These are the activations of a small neural network, seen along a few directions. Each row is one input.
In each table, some parts of the input vary, and every possible input appears once, in random order.
Descriptions start from the smaller parts, as in this example, which fits no table here: one of 5 places around a ring, together with either a single point or one of 11 places around a ring or (one of 2 separate values, together with one of 6 places along a line).
Shared parts are said once, and a part with two or three values counts as separate values.
In the rows, 128 means zero.

Other details of the inputs shift rows strongly along three fixed directions, in all tables alike. That doesn't count.
To show where, the next rows are all for the same input, with only those details redrawn:
[145 100 119 162 125 141 118 104 134 131  84  68 136]
[107 160 151 138 125 157  95  86 149 155  88 103 163]
[154 107 119 152 123 143 127 125 133 127 101  77 132]
[130  95  92 129 158 150 119 139  71 143  98 170 154]
[118 156 138 123 132 158 108 118 129 150 106 132 159]
[184 133 120 124 110 147 158 180 143 113 144  86 113]
[157 101 115 153 125 141 129 127 128 126 100  78 130]

Rows:
R1: [170 179 120  95 140 124 129 167 120 135 181 157 133]
R2: [127 144 150 114 120 107 143 157 152  78 161 154 122]
R3: [164 104 147 139 115  87 125 123 160  92  96  64 124]
R4: [175 170 114 101 140 131 125 183 136 125 156 158 127]
R5: [ 73 144 146 136 131 140  87  92 144 147  95  96 184]
R6: [103 143 120 117 149 132 135 126  60 154 115 151 140]
R7: [ 94 126 128 163 122 125 150  86 107 135 117 117 118]
R8: [117 183 154 101 107 143 131 150 171 140 134 108 162]
R9: [121 118  91 119 145 142 167 141  74 127 164 198 136]
R10: [173 101 115  94  86 140 144 171 152 124 159  53  79]
R11: [ 75 126 129 133 140 125 109 139  91 144  94 134 157]
R12: [173 133 113 127 121  99 133 166 169 113 138  85 127]
R13: [152 145 148 118 123 114 151 131 120  95 168 172 113]
R14: [170 126 114  91 103 116 107 153 168 129 159  77  83]
R15: [176 185 159  71 130 120 142 171 113 106 176 166 123]
R16: [123 125 121 135 106 133 164 152 156 115 148 132 136]
R17: [161 193 157  67 136 118 142 152 116 106 167 155 128]
R18: [ 96 101  99 135 133 121 164 170  82 128 125 200 130]
R19: [ 87 166 182 118 132 110  72  81 159 120  92 111 171]
R20: [ 99  86 109 171 134 126 144 101  64 140 113 161 124]
R21: [133 138 120 122 136 139 134 111 105 141 129 104 148]
R22: [150 193 178  92 125 130 110 137 153 112 127 146 133]
R23: [157 112 107 175 123 101 142  86 158 105 145  71 104]
R24: [185 119 147 150 103 111 159 140 170  68 142  99  82]
R25: [ 76 150 149 107  89 158 104  81 178 152 139 117 117]
R26: [101 149 137 166 132 119  94  47 151 146 126 133 149]
R27: [148  47  84 178 130 125 161 114  82 117 133 126 120]
R28: [104 166 133 107 112 147 158 182 150 112 184 165 143]
R29: [ 85 120 106 151 149 110  99 106 136 127 125 167 158]
R30: [104 136 125 131 144 143 115 134  82 154  85 158 141]
R31: [ 80 144 173 102 104 125  80  53 172 127 119 139 111]
R32: [110 166 224  74 177 153 114 140 189 200 153 115 107]
R33: [120  89 118 132 142  98 135 127 108  98 115 193 138]
R34: [151  55  73 189 151 108 122 107 112 113 104 143 116]
R35: [115 135 126 148 121 154 137 116 142 129 127 150 136]
R36: [ 85 130 127 140 119 127 152 164 115 117 141 154 127]
R37: [ 83 153 153 136 115 125 114 113 138 154  81 101 155]
R38: [105 132 126  90  91 143 154 166 126 133 166 152  73]
R39: [104  92 150 102 204 147 156 158 124 170 162 216  87]
R40: [124 125 116 120 146 145 121 117  76 154 127 153 162]
R41: [ 79 127 126 128 118 125  69  53 170 154 119 133 118]
R42: [121  97 101 133 153 127 136 143  31 153 111 169 136]
R43: [157 104 102 160 115  96 150 145 174 100 144 103 113]
R44: [119 173 131 109 137 116  97 149 158 129 144 127 157]
R45: [129  59  91 187 130 124 157 131  85 117  94 134  98]
R46: [184 118 121 144 107 142 151 158 153 111 127  54 111]
R47: [109 138 143 131 143 111 123  67 112 110 124 166 135]
R48: [172  87  75 145 161  98 127 120  86 124 125 109 124]
R49: [151  82 148 114 103 101  90  88 153 114 100  52  87]
R50: [103 127 127  81 111 140 116 155  98 160 127 134 100]
The inputs of R1 and R26 match in every part but one. If R17 is changed in the same way as R1 into R26, which row does it become? -> R47
The inputs of R27 and R40 match in every part but one. If R23 is changed in the same way as R27 into R40, which row does it become? -> R48
Describe the family of inputs behind these rows. -> one of 2 separate values, together with either a single point or (one of 4 places along a line, together with either a single point or one of 5 places along a line)
Which other rows does R45 become when the place on the line of 4 takes its other values? List them by row number. -> R24, R34, R35
Which other rows does R41 become when the place on the line of 4 takes its other values? List them by row number. -> R25, R31, R38
Which other rows does R45 become when the choice among 2 separate values takes its other values? List them by row number. -> R30
Which other rows does R40 become when the place on the line of 5 takes its other values? List them by row number. -> R5, R8, R21, R46

Rows:
R51: [ 81 133 152 126 142 138  85  78 149 155  87 147 142]
R52: [139  55  88 181 121 109 156 113 105 111 120  88  89]
R53: [121 105 115 161 109 124 119  91 136 139  86  54 142]
R54: [102 208 192 144 115 119 112  75 206 131 127  87 142]
R55: [113  83 122 138 147 121  93 110 115 150  86 129 124]
R56: [145  76 121 180 118 109 139 114 148  98 107  72 130]
R57: [165 121 116 147 139 124 130 139 129 131 127  99 125]
R58: [169 161 140  83 103 131 151 185 180 128 175  85  90]
R59: [135  71 106 142 132 114 122 111 131 130 119 131 108]
R60: [126 128 138 129 121 136 112 104 173 137 119 100 112]
R61: [134 230 167  87 112 152 122 128 165 126 163 145 143]
R62: [161  66  79 149 126 119 155 184  76 111 115 125 115]
R63: [171 126 113 148 103 112 171 174 168  83 176  77 101]
R64: [154 106 117 155 138 114 139 111 133 122 127 121 130]
R65: [137 156 139 133 123 130 101 100 130 134 119 105 141]
R66: [124 149 132 148  99 138 117 117 152 138 115  78 136]
R67: [114 100 136 178 109 113 141  90 144 117 108  68 100]
R68: [154 159 151 103 104 131 133 150 170  99 146 103 109]
R69: [199 141 137 132 119 125 177 182 165  93 158  83  95]
R70: [ 80 134 157 146 123 139 102  65 133 164  75  81 145]
R71: [155 138 109 118 154 138 145 157 110 128 145 172 134]
R72: [ 90 140 116 131 153 144  88 116 102 155 108 168 178]
R73: [171  94 131 125 121 130 160 183 127 115 156  88  80]
R74: [136 240 190  89 103 147 127 132 183 116 158 125 138]
R75: [101 121 149 113 138 137 130 119 119 140 139 171 127]
R76: [109 186 179 129 130 129 101  81 174 155  99  79 159]
R77: [161 104  95 128 122 139 161 183  93 128 151 125  95]
R78: [119 176 169  71 125 148 141 165 143 147 165 134 120]
R79: [127  58 100 166 139 127 131 124  74 137  88 110 112]
R80: [161 159 150  80 108 127 150 190 172 125 163  98  94]
R81: [110  84 119 175 118 127 125  68 123 138  97  98 122]
R82: [ 81 141 141 144 146 138  81  96 121 152  85 138 179]
R83: [171 132 135 132 107 122 159 176 165 102 143  45 119]
R84: [ 81  96 151 164 131 131  93  31 148 155  93  99 138]
R85: [ 98 140 114  85 151 117 118 152  81 119 148 240 140]
R86: [122 140 139 150 101 137 133 115 156 118 104  89 133]
R87: [128  43  91 156 149 111 143 119  89 120 133 133  97]
R88: [141  65  83 147 159 128 141 160  77 109 110 162 141]
R89: [177 106 114 117 107 113 137 149 144 106 138  57 101]
R90: [115 189 162  96 105 148 157 156 146 132 167 165 121]
R91: [139 137 118  94 122 125 130 148 123 113 160 178 126]
R92: [165  98  98 110 134 126 136 183 116 131 150 138  94]
R93: [153 138 118 125 115 130 157 168 148 105 169 134 131]
R94: [189  55 106 180 123  99 131 119 106  94  93  42 103]
R95: [ 89 138 133 124 136 133  64  75 120 154  93 140 159]
R96: [ 98 200 194 102 106 137 136 125 192 130 173 116 109]
R97: [106 157 130 109 117 137 144 152 114 128 141 195 151]
R98: [106 105 126 126 148 149 119 106 111 147 123 150 127]
R99: [152  71  91 134 154 106 140 136  54 105 120 192 133]
R100: [102 142 140  85 154 157 134 154  98 145 148 210 130]
R101: [ 97 166 146 110 128 158 134 132 118 144 127 169 133]
R102: [ 83 116 109 134 150 155 113  94  80 160  99 184 147]
R103: [ 78 136 156 120 139 145  92  69 136 173 105 107 147]
R104: [ 97 179 138 113 112 129 143 151 134 121 149 172 140]
R105: [168 107 124 125 113 114 126 158 133 102 129  87 103]
R106: [192 130 135 132 119 112 179 177 154  94 166 109 101]
R107: [158  60  88 125 149 133 148 176  73 131 148 143  95]
R108: [150 136 121 145 134 110 147 132 143 115 151 121 118]
R109: [ 93  99 124 125 145 116  91  84  97 130  94 184 154]
R110: [107 168 155 131 127 113 111  88 136 117 124 139 142]
R111: [130  65  68 147 137 122 148 143  65 122 121 186 139]
R112: [129  80 110 166 117  96 108  76 142 103 108  77 111]
R113: [ 98 109 120 105 152 121  88 104  86 145  89 160 158]
R114: [124 172 125  87 143 135 126 138  90 130 161 231 156]
R115: [113 139  94 117 128 126 151 163  95 122 156 197 135]
R116: [ 90 175 164 130 105 149 108  75 163 166 108  69 140]
R117: [102 148 136  76 146 134 123 157 114 145 150 236 134]
R118: [188 121 110 109 106 127 155 176 147  88 164 101  90]
R119: [ 81 153 132 137 146 151  91  87 133 148 102 156 180]
R120: [102 111 100 138 160 111 104  86  68 129 113 196 153]
R121: [128 168 143 143  88 145 135 116 181 122 127  75 130]
R122: [110 142 162 148 125 118  85  48 143 140  72  61 157]
R123: [137 100  91 116 133 126 153 180  74 127 120 153 137]
R124: [127  61  94 178 143 100 137 125 107  99 108 116 130]
R125: [151 200 170 112 121 135 132 157 170 133 149 107 131]
R126: [125  83 113 176 131 120 106  83 138 133  81  42 151]
R127: [ 86 165 149  94 138 124 113 131 143 141 143 194 126]
R128: [135 151 108  88 168 135 133 165  81 154 145 200 157]
R129: [118 116 106 109 142 117 130 147 120 131 153 184 108]
R130: [166 185 140  87 115 132 142 160 136 122 165 114 128]
The inputs of R113 and R89 match in every part but one. If R70 is changed in the same way as R113 into R89, which row does it become? -> R116
The inputs of R81 and R90 match in every part but one. If R129 is changed in the same way as R81 into R90, which row does it become? -> R127
The inputs of R69 and R71 match in every part but one. If R106 is changed in the same way as R69 into R71, which row does it become? -> R64
Describe the family of inputs behind these rows. -> one of 2 separate values, together with one of 5 places along a line, together with one of 8 places around a ring
Which other rows does R102 become when the place on the ring of 8 takes its other values? List them by row number. -> R60, R61, R71, R98, R118, R119, R121
Which other rows does R118 become when the choice among 2 separate values takes its other values? List them by row number. -> R68

Rows:
R131: [101 135 130 113 174 123  79 110  85 149  78 188 170]
R132: [122 118 154 166 105  99  95  35 176 103  87  65 130]
R133: [ 77 172 172 142 101 147 128  90 169 124 122 119 155]
R134: [176 139 133 139 117 121 162 153 155 106 161  46 123]
R135: [143  95  92 158 110 130 162 145  95 101 133 152 107]
R136: [182  67 101 150 133 134 138 126  97 131 115  81  89]
R137: [ 87 141 170 130 142 138 110  82 156 156 115 138 114]
R138: [ 98 101  95 132 157 133 150 166  63 128 120 233 135]
R139: [153 114  85 135 148 124 138 161 137 121 161 157 137]
R140: [141  75 106 133 166 105 104 130  73 128  84 154 150]
R141: [ 98  94 162 160 135 124 111  60 154 149  97  97 111]
R142: [195  44  86 169 126  99 122 132 159  82 106  72 109]
R143: [122 154 122  75 120 125 155 210 127 121 182 180  95]
R144: [142  87  80 115 123 128 124 177 140 123 144 134 117]
R145: [ 76  82 103 137 129 116  97  73  98 142  93 147 136]
R146: [ 95 225 175  99 115 162 126 154 151 156 132 153 167]
R147: [116 197 170  93 110 155 129 115 161 143 172 162 104]
R148: [152 121 112 105 121 124 142 196 123 129 139  95 101]
R149: [100 206 170  76 107 142 110 158 165 159 146 115 141]
R150: [ 83 118 131 112 155 145 110  78  93 158 118 208 137]
R151: [120 181 151 151 103 119 127  81 175 122 155  98 120]
R152: [100 170 148 141 111 155 111  86 137 148  89 106 169]
R153: [ 86 220 177 102 112 170 119 127 153 148 127 137 182]
R154: [120 105  75  97 143 135 110 159  47 150 122 187 136]
R155: [101 163 154 133 117 117  83  57 149 121 109 147 141]
R156: [163  98 125 183 108 126 152 141 149 113  91  26 110]
R157: [133  48  73 113 142 103 157 198  65 115 148 184  96]
R158: [100  92 157 152 132 134 116  57 148 136 107  95 120]
R159: [183 113 138 111 131 136 162 185 133 131 153  92  89]
R160: [166 158 151  97 120 126 132 159 144 101 144 105 138]
R161: [109 186 136 132 136 137 100  86 123 157 126 133 162]
R162: [132 103 157 147 131 143 113  79 148 145  97  48 128]
R163: [131 130 119 111 149 123  95 104  89 131  95 164 164]
R164: [149 143 145 144 108 112 167 133 174  94 178  75 110]
R165: [ 95 137 136 103 161 158  93  82  87 179  99 178 159]
R166: [131  77 127 150  91 108 139 116 164  99 130  37  95]
R167: [ 91  98 102 132 153 131 146 155  64 132 120 232 146]
R168: [119 144 144 181  94 145 106  66 153 138  74  45 144]
R169: [ 98 206 179  76 122 131 112 124 158 114 159 189 156]
R170: [164  88 100 108 115 124 153 191 109 112 146  81 109]
R171: [157 157 125 117 130 112 181 194 143 103 197 148  94]
R172: [136 178 134  90  80 130 147 170 160 113 188 127  87]
R173: [162  40  87 137 176 128 142 160  58 143 104 141 100]
R174: [ 86  93 102 175 139 146  90  81 134 146  70 146 175]
R175: [150 182 164  98 113 113 143 167 177  95 165 139 102]
R176: [146 165 117  97 103 145 189 201 117  99 185 192 115]
R177: [105  72 125 157 153  92  96  79 106 119  80 154 140]
R178: [109 146 151 153 128 107 134 102 162 127 143 112 129]
R179: [111  60  98 146 169 144  90  87 116 160  90 164 142]
R180: [199 170 119  81 116 127 147 200 116  98 172 149 111]
R181: [152 144 123 137 145 118 144 155 128 132 140 102 126]
R182: [168 104  86 136 146 117 152 147  85 122 141 123 132]
R183: [125  63  74 125 141 122 112 129  60 143  93 132 136]
R184: [104 228 170  96 138 139 119 138 152 161 157 149 165]
R185: [180  92 119 192  92  91 168  95 181  83 145   7  83]
The inputs of R158 and R166 match in every part but one. If R179 is changed in the same way as R158 into R166, which row does it become? -> R144
The inputs of R155 and R151 match in every part but one. If R169 is changed in the same way as R155 into R151, which row does it become? -> R164
Describe the family of inputs behind these rows. -> one of 5 separate values, together with either a single point or (one of 2 separate values, together with one of 5 places along a line)
Which other rows does R141 become when the place on the line of 5 takes its other values? List them by row number. -> R137, R147, R150, R158
